Each row below holds a small network's activations on one input, seen along a few directions.
Each table varies a few parts of the input and shows all the possible inputs, shuffled.
Descriptions start from the smaller parts, as in this example, which fits no table here: one of 2 separate values, together with either a single point or one of 9 places around a ring or (one of 4 places along a line, together with one of 5 places around a ring).
Shared parts are said once, and a part with two or three values counts as separate values.
(in the rows, 128 means zero)

Other details of the inputs shift rows strongly along two fixed directions, in all tables alike. That doesn't count.

A family of inputs:
R1: [115 165  88 118 182 148 160 165 154  77 139  93 127 128 114 131]
R2: [141 131 144 118 160 146 144 144 126 125 123 125 107 149 117 173]
R3: [128 125 112 118 145  96 126 109 140 109 126 123 199  80 116  74]
R4: [124 121  99 117 143  90 132 102 142 108 128 123 191  81 117  57]
R5: [146  69 145 121 111  93 111  90 109 156 106 146 160 106 136  77]
R6: [117 102 173 173   9  99  66  88  76 193 146 172 121 128 171 100]
R7: [145 138 100  87 205 160 177 158 162  86 120 110 113 141  93 160]
R8: [127 144 158 152  74 164 118 143 109 168 148 143  48 193 159 205]
R9: [139 133 102  95 210 170 171 167 155  83 117 104 108 141 102 161]
R10: [142  82 101  88 160 108 102  96 142 122 108 146 189  81 115  70]
R11: [120 171 102 115 176 147 159 160 154  84 141 102 142 123 105 146]
R12: [128  98 139 146 101  78 122  94 118 151 107 121 156 103 138  72]
R13: [144  91 118  97 163 103  95  92 141 128 111 153 199  81 108  81]
R14: [127 158  97 114 185 137 186 154 169  88 119  99 116 131 102 149]
R15: [126 159  97 113 189 139 183 154 168  85 118  91 117 130 100 145]
R16: [128 105 140 135  93 102  81  95 118 141 130 161 183  89 129  79]
R17: [123 144 165 151  71 167 110 142  99 173 148 142  44 192 162 204]
R18: [122 145 125 143 145 136 157 151 137 117 120  94  98 143 129 146]
R19: [104 157 156 167  57 167 105 159  93 153 159 139  48 184 163 188]
R20: [104 159 155 166  66 172 105 167  93 148 158 135  47 182 164 188]
R21: [130  94  93 102 137  96  96  95 139 109 121 151 206  64 107  44]
R22: [141  90 147 122 115  99  80  83 118 156 115 162 177  98 132  91]
R23: [141 125 133 114 150 151 151 143 127 126 120 121  97 153 121 157]
R24: [120 116 125 140  96  86 111  94 113 140 131 130 171  97 140  63]
R25: [142 134 145 119 157 148 147 145 127 121 122 123 104 151 117 177]
R26: [118 107 163 173  18 105  79  95  86 187 148 171 117 135 167 114]
R27: [151  81 142 122 109  91 121  91 121 157 112 152 154 113 134  91]
R28: [113 167 112 137 131 142 160 149 138 109 149 114 107 145 128 150]
R29: [123 115  99 119 143  89 123 105 137 109 124 120 192  81 121  52]
R30: [125 155 137 138 143 132 156 149 135 121 123 100 109 141 122 165]
R31: [118 159 126 129 134 162 120 155 136 110 146 135 119 138 115 161]
R32: [137 141  82  77 208 172 147 155 166  84 123 118 126 130  94 155]
R33: [123 103 182 183  27  78 103  86  80 200 117 135 110 136 172 100]
R34: [130 158 110 114 188 136 172 154 160  88 115  91 131 122 100 155]
R35: [118 138 165 154  78 172 106 152  94 169 142 137  44 188 171 199]
Each input here is: one of 5 places around a ring, together with either one of 2 separate values or one of 5 places along a line.
Changing only the place on the ring of 5 turns R8 into R14. The same change can be made to R13. Which row results? -> R30
Change only the place on the ring of 5 in R22. List by row number the other rows that result. -> R3, R16, R25, R34
List by row number the other rows that have the place on the ring of 5 in common with R29. -> R1, R3, R4, R11, R24, R28
Change only the place on the ring of 5 in R23. List by row number the other rows that result. -> R21, R24, R32, R33
